Each row below holds a small network's activations on one input, seen along a few directions.
Each table varies a few parts of the input and shows all the possible inputs, shuffled.
Descriptions start from the smaller parts, as in this example, which fits no table here: ring(8) and (point or (values(2) and line(4)) or line(11)).
Shared parts are said once, and a part with two or three values counts as separate values.

Table:
x1: [  -7    7   60   31   16   -9  -11   37   12 -114   48   27   26  -49
  -25]
x2: [-10 -27   8  -8  -7  28   6  10   1  41 -14   5  -1  33  -3]
x3: [ -5  44 -44   6  13 -23 -29 -21  -7  19  -8 -12  -8 -16  13]
x4: [ 34 -13  12   0 -34 -12  24 -21  -9   3   9  -7   1  -4  13]
x5: [ -40   26   -2    4   65   -9  -38   48   10 -111   28   12   13  -39
  -38]
x6: [ 33 -23   9  -3 -37 -13  33 -27   9   3   6  -1  -8   3  -3]
x7: [ -1  -6 -51 -26   6 -17  -5 -22  11   8 -22 -15 -19   8 -18]
x8: [ -1  33 -44 -10   7 -17 -18 -20   1  15 -18  -6  -9  -6   3]
x9: [  0  15 -49 -21   8 -13  -5 -14   0   9 -13 -15 -16   7 -10]
x10: [ 34   7  17  10 -30 -12  16 -22  -7  12  13  -5   2 -20  18]
x11: [ -1 -17 -52 -40  11 -11  10 -20  12   0 -26 -19 -16  19 -16]
x12: [-15  18  11  25   5  21 -15  15 -17  54  -4   4  12   7  33]
x13: [ 24  20  16  28 -35 -16   4 -25 -10  15  17  -2   2 -28  34]
x14: [-45   2  63  21  58  36 -29  69  -1 -81  33  30  31 -14 -22]
x15: [-12 -41  10 -16   0  29  25   9   4  36 -22   0  -8  42  -3]
x16: [ 28 -39   9 -14 -41 -13  37 -24  11  -1  -4  -6  -6   9  -3]
x17: [ -5 -11   9   3  -2  26   5  13  -8  41 -11   5  -2  32   9]
x18: [-10   4  14  10  -2  25  -8  15 -11  51 -11   5   5  14  18]
What is each input in this table made of?
Answer: values(3) and (point or line(5))
The inputs of x2 and x6 match in every part but the values(3) part. If x17 is changed in the same way as x2 into x6, which row does it become?
Answer: x4
Which other rows does x8 become when the line(5) part takes its other values? List them by row number.
Answer: x3, x7, x9, x11
Which other rows does x13 become when the values(3) part takes its other values? List them by row number.
Answer: x3, x12

Table:
x19: [-17  23 -31   8  -4  -4 -12  12   6  45 -31  -8  -3   2  20]
x20: [ 26   7  21  -2 -25   5   4 -40 -21  27  24  -7  -8  -7  18]
x21: [ 15  -2 -58 -33   5 -30   8 -40   6 -10  -8 -22 -25   4 -15]
x22: [-7  9 20  3 -3 27 -7 -7 -9 55  9  2 -7 21 10]
x23: [ -6 -35  65  19  39  27   4  55 -29 -73  25  14  53   1  11]
x24: [ 41   3  20   6 -28  -7  10 -48 -17  20  29  -4 -10 -11  15]
x25: [ -5   0 -59 -39  17 -11  -6 -19   7   9 -25 -15 -26  15 -27]
x26: [-16  15  49  15  56  27 -37  28 -42 -51  48   5  37 -21   9]
x27: [ 17   2  20   0 -16  14  -4 -26 -11  43  25  -4  -5  -3  16]
x28: [-38  25 -11  -9  32 -23 -23  25  39 -94  17  20 -19 -34 -70]
x29: [-22  23 -36  10   5  -2 -12  17  11  46 -39   2  -2  13  15]
x30: [  4  -5 -58 -36  12 -21   3 -29  13   1 -13 -17 -24  10 -18]
x31: [-33  46  12  38   6 -28 -26  42  34 -75  11  32   4 -48 -22]
x32: [ 23  -5 -55 -31  -1 -39  15 -48   7 -17  -7 -23 -28  -5 -17]
x33: [ -6  23 -34   7 -10 -13  -5  -1  -3  32 -31  -5  -6  -3  19]
x34: [-25  35  -5  20  58  -6 -31  47 -33 -66   6   4  40 -32  15]
x35: [  9   2  18   0 -10  22 -14 -17 -10  49  14  -2  -8   5  11]
x36: [-22  -2 -58 -32  24  -4  -6 -13  17  16 -30 -16 -29  23 -25]
x37: [ 27 -43  33  -1 -37  17  36   0  -2  19  -2   5  14  19  14]
x38: [ 16 -45  31   4 -28  23  30   9   4  25 -11   6  10  30  14]
x39: [ 32  26 -30   8 -30 -39  11 -27 -10   7 -13 -10  -2 -21  21]
x40: [-26   0 -60 -34  29  -2 -14  -6  17  22 -34  -9 -24  31 -33]
x41: [  2 -41  37   4 -23  30  25  22   3  40 -13   1  10  33  10]
x42: [ 34 -45  33   5 -45   5  37 -13  -5  10   3  -6  12  10  19]
x43: [-22 -22  80  35 -15  10  10  52  33 -75  30  35  17 -25 -29]
x44: [ 19  19 -37  12 -22 -33   9 -21  -4  11 -16 -11  -4 -13  28]
x45: [ -9 -37  35   2 -17  39  25  26   5  44 -20  10  12  39   4]
x46: [-15   8  22  -3   4  40 -15  -1  -5  65   4   7  -8  17   5]
x47: [-24  32  64  32   5   4 -27  24  19 -61  52  37   0 -34 -33]
x48: [  5  20 -32   7 -17 -22  -2  -8   1  28 -18 -11   1 -11  26]
x49: [ 50 -44  34   6 -47  -3  46 -20  -1   0   5  -1  11   8  19]
x50: [-28   9 -29 -25  85  -3 -33  25 -21 -90   9  -8  19 -15 -29]
The inputs of x26 and x50 match in every part but one. If x22 is changed in the same way as x26 into x50, which row does it become?
Answer: x36
What is each input in this table made of?
Answer: line(4) and (values(2) or line(6))
Which other rows does x47 become when the values(2) part takes its other values? List them by row number.
Answer: x26
Which other rows does x46 become when the line(6) part takes its other values? List them by row number.
Answer: x20, x22, x24, x27, x35
List by row number the other rows that have the line(4) part in common with x41.
Answer: x23, x37, x38, x42, x43, x45, x49

Table:
x51: [  6 -36 -17 -48 -18  18  20 -29  -2  70 -35 -33  -4  56 -12]
x52: [  0  -8  46  13  10  40  -5   1 -39  43  -2 -16  37  19  48]
x53: [-18  -9 -88 -34  46 -27  -8 -10  19 -35 -40 -14 -24  16 -29]
x54: [ 23  36 -20  26 -41 -36  14 -17  25  31  18   5 -26 -24  18]
x55: [-24  19   7  16 -32  16   9   7   1  92 -23  -1  -2  19  17]
x56: [ 34  -6 -38 -34 -33 -41  40 -65   5   8  -4 -25 -23  18 -25]
x57: [ -8 -51  77  15 -22  46  26  42  -2   1   1  29  22  24  -4]
x58: [ 30 -18  70   7 -47  -5  15  16  14 -51  35  11  20 -29 -14]
x59: [-29  52 -60   3  38 -10 -37  19  20  -3  -6  20 -40 -27 -15]
x60: [ -5  27 -24   7  75   8 -39  19 -26 -57   2  12   5 -23  18]
x61: [ 36   1  21  12  -8  -8 -10 -28 -32 -12  41 -17  16 -40  44]
x62: [-46  -7  25  17  31  -2 -25  45  17 -87  12  28  20  -8 -45]
The inputs of x53 and x51 match in every part but one. If x62 is changed in the same way as x53 into x51, which row does it become?
Answer: x57
What is each input in this table made of?
Answer: values(3) and line(4)
Which other rows does x54 become when the values(3) part takes its other values? List them by row number.
Answer: x55, x59
